Each row has a name. Each question is about the rows just above it.

[0 -5 7 -3 6 -3 -17 -6 -10 2 -8 7 21 -1 -7 10 10 -7 -2 -1 14 10 -4 6 13 2 -7 9 3 4 14 8 -9 -17 -4 9 7 -5 7 -2 -2 -4 11] = Dimez
[-10 -11 17 -8 5 -18 -51 -12 -28 7 -23 19 -41 -12 -10 20 40 -18 3 -1 38 30 -4 22 42 10 2 14 -1 7 40 20 -27 -50 -14 29 16 -21 20 -15 -7 -8 37] = Sizi
[-15 -1 5 -3 -9 -19 -23 1 -11 3 -10 6 -20 0 8 1 34 -4 11 1 13 13 9 16 26 10 -17 -4 -11 -1 17 6 -12 -21 -11 23 15 -15 17 -9 -5 -8 28] = Kekin
[-15 -1 5 -3 -9 -19 -23 1 -11 3 -10 6 -20 0 8 1 34 -4 11 1 13 13 9 16 26 10 -17 -4 -11 -1 0 6 -12 -21 -11 16 3 -20 7 -18 -4 1 25] = dapo
Whose row is [-15 -1 5 -3 -9 -19 -23 1 -11 3 -10 6 -20 0 8 1 34 -4 11 1 13 13 9 16 26 10 -17 -4 -11 -1 17 6 -12 -21 -11 23 15 -15 17 -9 -5 -8 28]?  Kekin
Which row holds [-10 -11 17 -8 5 -18 -51 -12 -28 7 -23 19 -41 -12 -10 20 40 -18 3 -1 38 30 -4 22 42 10 2 14 -1 7 40 20 -27 -50 -14 29 16 -21 20 -15 -7 -8 37]?  Sizi
The entry that follows [-27]:  [-50]

[0 1 0 0 1 0 0 21 -1 0] -> niv
[3 44 26 30 22 -19 -37 21 0 0] -> Gom
[3 44 -1 30 22 -19 -37 32 -34 -35] -> mozi
[3 44 26 30 22 -19 -37 -31 -1 33] -> Lovi
The row with [3 44 26 30 22 -19 -37 21 0 0] is  Gom
Whose row is [3 44 -1 30 22 -19 -37 32 -34 -35]?  mozi
Whose row is [3 44 26 30 22 -19 -37 -31 -1 33]?  Lovi

[-3 -10 19 -7 0 17]  zem
[1 -20 -31 -45 -22 18]  bofuz
[-29 -16 14 -5 -9 34]  petig
[13 12 -36 -42 -47 -10]  bidap
[-29 -16 14 -5 -9 -30]  zit
[38 41 2 16 22 -28]  baz
[21 9 -21 -28 -15 9]  tiz
Right after [-31] comes  [-45]
Right after [19] comes  [-7]
What comes right after [0] in the named rows?  [17]

[-4 -5 -28 -43 1 1] = dobam
[20 -34 24 -12 33 -29] = Loma
[26 -23 23 -7 27 -32] = nidop
[4 7 -23 -40 12 -9] = rubo
[7 5 -25 -40 32 -5] = gonib
[13 -20 19 -3 15 -13] = Nuku
[-7 -9 21 43 -9 7] = Pes
[13 -23 31 27 2 -18] = Turap
[-7 -9 21 2 -9 7] = lumuz
[27 -30 29 -9 39 -30] = ketaz
Right after [32] comes  [-5]
Right after [31] comes  [27]

[13 10 -9 -8 -4 18 31] : kemop
[-5 7 16 -6 8 40 -18] : rinu
[-10 18 9 32 0 3 15] : bano
[-12 -6 6 -7 6 -9 2] : pidi
[-3 -10 3 10 10 15 11] : nop
[4 0 -8 -38 -3 8 20] : zos
The row with [-3 -10 3 10 10 15 11] is  nop
The entry that follows [-5]:  [7]
Right after [-4] comes  [18]
Which row holds [-10 18 9 32 0 3 15]?  bano
Right after [-12] comes  [-6]
The entry that follows [4]:  [0]

[-19 -19 17 -22 33] -> sota
[-1 -3 1 -4 4] -> Dor
[4 -8 12 -22 17] -> vofa
[22 -7 -23 4 -7] -> folum
[-8 6 10 9 -7] -> sebe
[-31 8 5 5 8] -> kidam
[-22 21 -1 32 -8] -> tol
[-26 -19 -46 -5 16] -> Veset
What comes right after [9] in the named rows?  [-7]
The entry that follows [-46]:  [-5]
Right after [6] comes  [10]
What comes right after [21] in the named rows?  [-1]
Right after [-23] comes  [4]

[-8 -4 -11 -18 -26 -29 -16 11 6 39 -5 21 0 -10 7 13 -16 6 20 -13 -6 1 19 8 -6 4 32 1 -29 -7 -12 -1 -8 4 -14 -1 3 -4 29 -16 -3 8 -37 15 -5 -12 -2 -3 18 -16 9 24 4] = gelo
[17 6 24 7 35 -7 -14 10 -1 -13 -18 -20 5 5 -10 -1 -8 5 -16 -1 -7 -4 21 -8 1 13 -12 8 5 16 -3 3 21 -11 21 4 8 18 -3 20 -3 7 -37 15 -5 7 -4 -21 18 22 -11 -28 9] = tise
[-8 -4 -11 -18 -26 -29 -16 11 6 39 -5 21 0 -10 7 13 -16 6 20 -13 -6 1 19 8 -6 4 32 1 -29 -7 -12 -15 -8 4 -14 -1 3 -4 29 -16 13 -6 43 -22 6 9 24 -20 -20 23 14 -14 7] = nuf
Whose row is [-8 -4 -11 -18 -26 -29 -16 11 6 39 -5 21 0 -10 7 13 -16 6 20 -13 -6 1 19 8 -6 4 32 1 -29 -7 -12 -15 -8 4 -14 -1 3 -4 29 -16 13 -6 43 -22 6 9 24 -20 -20 23 14 -14 7]?  nuf
Whose row is [17 6 24 7 35 -7 -14 10 -1 -13 -18 -20 5 5 -10 -1 -8 5 -16 -1 -7 -4 21 -8 1 13 -12 8 5 16 -3 3 21 -11 21 4 8 18 -3 20 -3 7 -37 15 -5 7 -4 -21 18 22 -11 -28 9]?  tise

